Questions about the row below.
1) Give the largest entry.
2) Give the entry just left of -40.
3) Give the entry just right of 5.
[ 18  19 -24 -40 -26   8 -22  25   5 -44  -6  13 -42  30]
1) 30
2) -24
3) -44

x =
[[167.79, -78.88, 66.10, -86.37, 72.08, -54.25, -45.13, 68.02, -109.23, 148.18, 87.06, 91.84, -76.73, 49.28, -68.65, 114.76],
 [81.38, 10.16, 26.45, -29.65, -46.41, -25.08, -154.18, 111.69, -164.78, 12.15, 30.01, -35.10, 170.56, -50.84, 67.88, 105.34],
 [114.41, 36.67, -28.09, -11.98, -34.85, -185.87, -184.03, -50.51, -14.03, -24.14, 138.92, -10.50, -11.37, -103.73, 16.95, 48.92]]
Counting starts at 1.
Read off the entry in the bottom-left corner.
A: 114.41
The entry in row 1 and column 3 -> 66.10
The entry in row 1 and column 2 is -78.88
Read off the bottom entry of the column that holds the smallest entry.
A: -185.87
Read off the entry just right of -109.23.
A: 148.18
Read off the entry in the top-left corner.
A: 167.79
The top entry of the column that holds the smallest entry: -54.25
Read off the entry in row 3 and column 3.
A: -28.09
Read off the entry directly below 66.10.
A: 26.45
Read off the entry in the bottom-right corner.
A: 48.92
The entry in the top-right corner: 114.76
The entry at row 2, column 1: 81.38
Read off the entry directly below -109.23.
A: -164.78
The entry directly below -45.13 is -154.18
The entry just right of the largest entry -> -50.84
Read off the entry directly above the smallest entry.
A: -25.08
Read off the entry directly above the largest entry.
A: -76.73
The entry just right of -10.50 -> -11.37
The maximum is 170.56
The entry directly below 10.16: 36.67
Read off the entry directly below -86.37.
A: -29.65

A = [-61  27  37  -6 -64 -58]
The entry just left of -6: 37
The entry just right of -61 is 27
The entry just right of 37 -> -6

Read these off the matrix that follows.
1) Find the entry in the top-left corner.
2) Find the entry directly above the smallest entry.
3) Find the bottom entry of the column that holds the smallest entry.
4) Find the entry in the bottom-left corner.
5) Find the entry directly above -34.
6) Find the 2nd smallest entry.
7) Find the smallest entry in the last column.
8) Find the entry directly above 57.
[[ 72 -47 -36  44  39 -54 -42]
 [  1   6  24  36 -18 -61 -17]
 [-40 -66  27 -66 -67  70 -55]
 [-35  60  70  -5 -51 -46  42]
 [-37  46 -60 -55  13  46  51]
 [-65 -63 -71 -68 -75  67 -88]
 [-41  65  44 -53 -60 -58  39]
 [ 60 -28  64  67  46  42 -37]
 [ 24 -24  60  30  -4  49 -45]
 [  8 -45 -33  43   1  21   7]
 [ 42 -11  65  68  57  72 -17]
 [ -9 -34  21 -10 -25  33 -27]]
1) 72
2) 51
3) -27
4) -9
5) -11
6) -75
7) -88
8) 1
